A small network was shown many inputs. Here are its activations along a few directions, one row for each input.
Each table varies a few parts of the input and shows all the possible inputs, shuffled.
Descriptions start from the smaller parts, as in this example, which fits no table here: one of 5 places around a ring, together with either a single point or one of 11 places around a ring or (one of 2 separate values, together with one of 6 places along a line).
Shared parts are said once, and a part with two or three values counts as separate values.

Other details of the inputs vary at random and push rows far along three fixed directions, the same in every table; ignore that.

Table:
r1: [ 6.9 -9.9 -9.4  3.8  3.5  2.7  0.7 -5.8  2.8 -0.5 -5.9 -0.8]
r2: [-1.1 14.8  8.8 -8.5 -7.3  3.9 -7.4  8.7 -0.3  0.1  7.8 11.3]
r3: [ -2.0   4.6  -5.4   1.0 -17.0   5.9   0.3  -1.8  -1.5   2.1   5.0  -5.6]
r4: [ 16.3 -16.9  -4.2  -5.8  14.4   2.6  -1.3  -5.0   6.6  -0.2  -2.3  11.3]
r5: [-12.2  13.5  15.6   0.2 -10.0   4.0  -1.1   0.5 -12.3  -1.2  -3.8  -3.6]
r6: [  5.6  -1.7   8.8 -11.3  13.1  -1.2  -3.6   1.3   2.5  -4.1   3.9   9.2]
r7: [ 3.1 -1.0  7.2 -4.0 12.8 -0.8 -2.3 -0.5  4.1 -5.5  4.6 15.1]
r8: [ 16.1 -11.8 -11.9 -14.1   7.0  -0.4  -0.4  -1.3  13.2   1.1   8.1  11.8]
r9: [ 5.8 -1.4  4.7 -5.2  8.3 -3.8 -6.6  0.1  2.0 -4.2 -1.6 17.7]
r10: [ -5.8   3.6  -3.4   1.5  -3.7   1.3   2.0  -1.3  -4.9  -2.0  -5.6 -10.5]
r11: [-7.6  1.5 -1.7  9.3 -5.9  0.8  1.7 -1.2 -3.2 -3.2  1.0 -6.5]
r12: [ -4.8  -0.1  -2.1   2.4  -6.9  -2.1  -0.1   1.8  -5.4  -2.7   1.3 -11.1]
r13: [-3.0 13.6 14.2 -2.3  4.8 -1.4 -4.2  6.0 -3.3 -4.5  1.5  7.5]
r14: [  3.5  -8.7 -20.4  12.1  -6.6   1.9  10.1  -1.6  -1.6   0.6  -8.0 -19.5]
r15: [ 16.9 -11.7  -8.0  -3.0  16.2  -4.3   2.5   2.2   9.3  -5.0   2.0   9.6]
r16: [-23.5 -19.1  43.1  -6.0 -26.2 -71.9  64.0 -20.9  58.1  55.8 -24.4   3.1]
r17: [ -2.0   1.6  -0.2   6.4  -4.6   5.7  -1.4   0.4  -6.2   4.8  -5.9 -10.1]
r18: [ -0.7   6.8  -3.5   0.9 -13.0  10.0   1.5  -6.6  -3.3   5.5   4.5  -8.9]
r19: [ 4.1  0.1  4.3 -9.1 12.5 -3.1 -7.6  0.3  3.1 -2.1 -2.1 13.6]
r20: [ 7.2  1.5  5.3 -4.9 12.5 -1.9 -5.7  2.9  2.9 -0.5 -2.8 15.0]
r21: [ -0.3   8.2  18.0  -8.0   9.6  -5.9 -10.4  10.0  -2.6  -1.8   5.8  23.4]
r22: [-14.7  16.6  12.4   0.7  -6.6  -1.2  -3.5   2.2  -7.7  -3.3  -0.6  -6.5]
r23: [-15.2  17.6  12.9   6.9  -5.2   1.6  -2.6   5.4  -7.7  -0.6   1.2  -3.7]
r24: [-6.2 -1.8 -1.4  8.1 -8.8  1.1 -1.3 -0.6 -6.3  0.2  0.1 -5.7]
r25: [ 13.7 -13.0  -8.6  -1.0  17.7  -3.2   2.2   2.4  10.2  -3.4   4.2  11.2]
r26: [ -2.3   9.2  -6.0   2.3 -12.7   7.5   1.6  -6.0  -0.5   3.0   2.8  -6.7]
r27: [ 12.1 -16.2  -5.7  -7.5  18.3   0.7  -1.4  -3.0   8.5   0.6   2.1   8.2]
r28: [ -7.9   7.6  11.7  -5.3   1.6  -4.2 -10.0   5.5  -6.0  -2.2   4.3   9.6]
r29: [ 6.7 -4.6  6.0 -6.6  6.1 -3.9 -7.2  1.6 -0.3 -2.9  0.3 17.4]
r30: [ 5.4 -1.5  9.3 -5.3 14.5  1.1 -2.0  4.2  3.0 -0.8  5.3 12.1]
r31: [  4.5 -10.1  -9.2   5.8   5.4   3.1   1.9  -5.7   3.8  -0.7  -1.7  -1.0]
r32: [ 8.1 -2.3  5.1 -5.9  8.4 -4.8 -6.9  6.1  0.0 -0.3  0.1 15.9]
r33: [-18.1  15.3  10.9   2.9  -7.0  -3.0  -4.4   4.0  -7.5  -2.8   2.4  -3.6]
r34: [  1.0 -12.9 -17.5   8.4  -5.7   6.6   3.6  -6.8  -1.6   5.3  -7.8 -23.3]
r35: [-6.7  6.7 14.6 -2.1 -0.4 -2.5 -5.8  4.7 -5.6 -5.0  6.6 11.2]
r36: [  8.5  -8.3 -11.9   5.0   4.0  -1.2   0.4   0.1   3.1   1.1  -5.3  -1.1]
r37: [ -8.0   0.1  -0.2   3.9  -2.3   4.9   0.4  -1.1  -4.2   0.4   1.8 -12.8]
r38: [ -1.5  10.5  -6.7   2.9 -11.1   8.4   1.6  -0.4   1.7   4.7   1.5  -8.3]
r39: [-7.1  1.3 -2.5  9.5 -6.5  0.9 -0.7 -2.2 -3.8 -0.9 -1.9 -5.2]
r40: [ -2.9   8.1  -7.0   2.3 -14.8   5.5   0.9  -3.6   0.5   1.1   3.0  -5.1]
r41: [ 15.3  -8.4 -13.4 -12.8   9.3  -0.7   0.2  -3.0  15.1   0.1   6.2  12.5]
r42: [-6.5  7.8 17.3 -2.9  3.4  3.2 -4.9  1.6 -4.8 -3.3  5.1  8.6]
r43: [ -4.1   9.4  -7.9  -1.0 -10.3   6.2  -0.2  -4.1   0.2   3.7   2.7  -9.3]
r44: [ -2.9 -10.1 -18.6  11.7  -2.8   4.4   7.1  -5.7   1.4   0.6  -1.7 -22.2]
r45: [ -3.3  -0.9  -1.5   3.9 -10.1   0.3   2.5   0.0  -8.1  -2.5  -3.2  -6.6]
r46: [  1.2   6.9  20.4 -11.0   6.5  -6.6  -7.7   5.9  -2.5  -7.8   6.6  22.1]
r47: [-10.4  15.7  14.4   0.8  -7.4   3.7  -1.3   5.1 -12.4   0.8  -3.9  -5.1]
r48: [ 0.4 17.0 11.2 -9.0 -2.9  7.9 -6.4  4.0 -1.8  3.4  7.3  8.6]
r49: [-10.9  14.6  13.5   3.6 -10.6  -2.9  -3.0   8.5 -10.6  -1.6   1.7  -3.9]
r50: [  2.9  -9.2 -11.0   2.3   7.6   1.1   0.3  -3.9   4.4   0.2  -1.4  -3.8]
r51: [  8.6  -6.7 -10.4   2.2   6.0   1.7   6.0  -0.5   1.9  -1.1  -5.5  -3.7]
r52: [-8.6  2.1 -4.5  6.0 -4.0 -0.9 -2.3 -0.5 -3.3 -0.1 -1.4 -8.0]
r53: [-14.8  16.1  11.4   0.9  -8.4  -4.3  -3.9   3.8  -7.8  -4.1   0.2  -5.0]
r54: [ 17.9 -13.8  -3.3  -5.4  17.4   0.8   3.4   0.4   8.2  -1.4   2.2   6.7]
r55: [  5.5 -12.8  -6.6   4.0   4.7   5.9   1.9  -5.7   2.0   1.4  -0.8  -2.9]
r56: [ 4.1 -0.5  2.8 -8.6 10.6 -5.8 -8.2  1.8  2.6 -3.2 -1.2 14.6]
r57: [ 14.5 -16.8  -9.3  -8.3  13.1  -4.8  -4.2  -0.2   6.0  -1.4   0.0  10.5]
r58: [  3.9  -4.3 -23.5   8.9 -14.6   7.4   8.9  -2.8   7.7   5.9  -1.2 -18.3]
r59: [-13.4  16.1  14.6   4.1  -9.1   0.4  -1.6   0.4  -8.2  -3.9  -1.0  -3.8]
r60: [  9.6 -10.6 -10.8   1.3   2.1  -1.1   4.8   2.7  -0.9  -0.9  -2.5  -2.9]
r61: [  4.0  -5.8 -28.9   8.0 -13.5  17.0   3.9  -8.9  -3.5   4.9   2.4 -30.0]
r62: [ 13.9 -12.7 -10.3  -9.1  15.6  -4.5   1.1  -0.5   6.8  -6.0  -1.2   9.9]
r63: [-5.5  8.9 13.5 -1.4  2.0 -3.0 -5.7  9.6 -5.5 -2.8  6.5  9.9]
r64: [-4.6 10.1 15.6 -1.9  5.2  2.9 -7.6  5.4 -5.4  1.2  2.0  8.5]
r65: [-5.7  3.5 -3.8 10.3 -4.1  0.4 -0.6  2.5 -3.5  1.4 -2.0 -6.7]
r66: [  7.4  -9.3 -10.8   1.8   2.1  -0.1   4.8  -3.2   1.1  -5.0  -4.2  -0.7]
r67: [  0.6  -9.2 -18.8  16.3  -3.4   5.4   6.9  -3.9   1.1   4.7  -5.5 -19.9]
r68: [  8.3 -11.4  -5.3   1.9   3.9   4.7   4.6  -5.0   1.9  -2.5   0.2  -5.7]
r69: [ -4.7   1.1  -1.1  -0.2  -4.2   4.2   1.7  -1.2  -6.8  -0.1  -4.4 -12.4]
r70: [  3.4 -12.7 -10.4   1.0   4.4  -1.7   1.7   0.1   2.3  -2.1   4.3  -4.1]
r71: [-13.8  13.1  11.3  -2.7 -10.8  -3.9  -3.7   5.3 -12.1  -2.0  -1.7  -3.5]
r72: [-4.4  3.0 -1.4  4.9 -6.1  3.2  3.8 -3.0 -5.6 -2.8 -6.1 -7.6]
Each input here is: one of 3 separate values, together with one of 4 places along a line, together with either a single point or one of 5 places around a ring.
The inputs of r70 and r35 match in every part but the choice among 3 separate values. If r6 is changed in the same way as r70 into r35, which row does it become?
> r68
The inputs of r14 and r62 match in every part but the choice among 3 separate values. If r23 is changed in the same way as r14 into r62, which row does it become?
> r44
Which other rows does r5 become when the choice among 3 separate values takes its other values? List them by row number.
> r47, r69
A walk changes only the place on the line of 4. It starts at r21 and steps to r65. List the rest of the walk in order.
> r67, r64
List by row number the other rows that have the choice among 3 separate values and the place on the line of 4 in common with r7.
> r1, r26, r31, r59, r72
Which other rows does r49 become when the choice among 3 separate values takes its other values? List them by row number.
> r12, r46
List by row number the other rows that have the choice among 3 separate values and the place on the line of 4 in common with r19.
> r10, r22, r43, r44, r50

Table:
r73: [ 28.6 -32.8 -11.8   2.5  29.6   1.3   4.8  -6.6  25.3  13.8  -2.3  11.9]
r74: [ -3.0 -26.0  16.2   3.2  -7.2 -14.3  25.4 -10.3  10.4  18.4  -8.4 -18.4]
r75: [  4.9  50.7  36.3 -34.9   7.6  23.2 -40.2  11.6 -12.5 -15.9  36.8  51.4]
r76: [-27.5  16.1   9.2  13.8 -20.9 -11.0  -3.5  15.8 -27.5 -12.5   3.0 -25.1]
r77: [-29.0  14.5   4.9   7.2 -32.5  -2.1 -13.2   1.3 -28.0  -5.4  -5.9 -12.1]
r78: [ 48.4 -27.5 -93.5  27.9  42.2  50.6 -42.0  18.5 -27.1 -50.5  18.5 -16.6]
r79: [  2.2   3.7  -3.6 -16.6 -17.2  -2.2  27.4 -19.4  29.2  33.7   6.8 -11.8]
r80: [ -6.0  -8.3   5.1   5.8   3.1  -6.2  22.6 -10.4  22.1  34.2 -16.7 -17.8]
r81: [ 27.0  -4.5 -74.2  29.9  -4.8  35.2 -23.3  12.7 -34.6 -39.1  -4.8 -31.5]
r82: [-32.0  28.6  19.4  14.8  -5.0  19.8   1.8  -6.4 -16.8  -1.5  -4.4 -31.0]
r83: [ 15.0  -4.4  35.3 -40.9  29.0 -16.3 -20.9  -2.1   8.3  -5.6   2.0  59.5]
r84: [  4.3  42.3  36.4 -19.2  12.2   7.5 -39.1  24.7 -28.5 -26.3   5.3  61.2]
r85: [-28.3  21.8   8.4  26.4 -21.0   6.5  -8.5  11.2 -19.3   5.7  -1.1 -15.0]
r86: [ 22.6 -34.8  -6.5   3.3  34.9   1.3  14.3 -16.0  25.8  -1.2   2.5   7.8]
r87: [-14.4 -18.3   5.3  18.6  -2.4 -19.4  29.7 -10.9  19.8  12.4  -3.6  -9.1]
r88: [  6.0  -4.0   1.8  -3.5  -9.6  -7.8  26.8 -13.0  15.4  26.5 -29.4  -9.8]
r89: [ 26.9 -38.1  -3.9 -17.8  33.8   2.0  15.5  -7.7  15.0   3.5  -3.2  -0.6]
r90: [  9.3  -0.2  20.8 -38.8  27.6 -37.5 -20.8  12.0   9.7 -16.4   5.1  61.6]
r91: [-35.0  25.7   5.7  25.5 -12.8  -7.0  -1.3   8.0 -16.3 -14.4   3.7 -21.9]
r92: [ 25.3 -45.8  -9.9  -5.3  23.0 -12.2  14.0   0.0  11.1  -2.4   5.7  10.8]
r93: [ -1.8  -6.9  -8.3  -4.8 -29.3 -12.5  25.2  -7.9  30.5  23.9  11.9  -0.3]
r94: [-27.3  22.6   9.9  -4.2 -22.5  11.5 -11.5  -7.0 -25.5   1.1 -14.0 -24.5]
r95: [-11.8  28.0  12.4  14.0 -29.9  13.6  -6.6   0.9 -23.3   2.4 -17.3 -14.0]
r96: [ -4.4  -2.5 -15.2  -6.6 -27.9 -23.9  23.3   0.9  36.7  15.5   9.8  -4.7]
Describe the family of inputs behind these rows.
> one of 4 places along a line, together with either a single point or one of 5 places around a ring
The inputs of r83 and r94 match in every part but the place on the line of 4. If r73 is changed in the same way as r83 into r94, which row does it become?
> r80
A walk changes only the place on the line of 4. It starts at r82 and steps to r86. List the rest of the walk in order.
> r87, r91
A walk changes only the place on the ring of 5. It starts at r84 and steps to r77. List the rest of the walk in order.
> r92, r87, r85
List by row number the other rows that have the place on the line of 4 in common with r76.
> r78, r81, r90, r91, r96
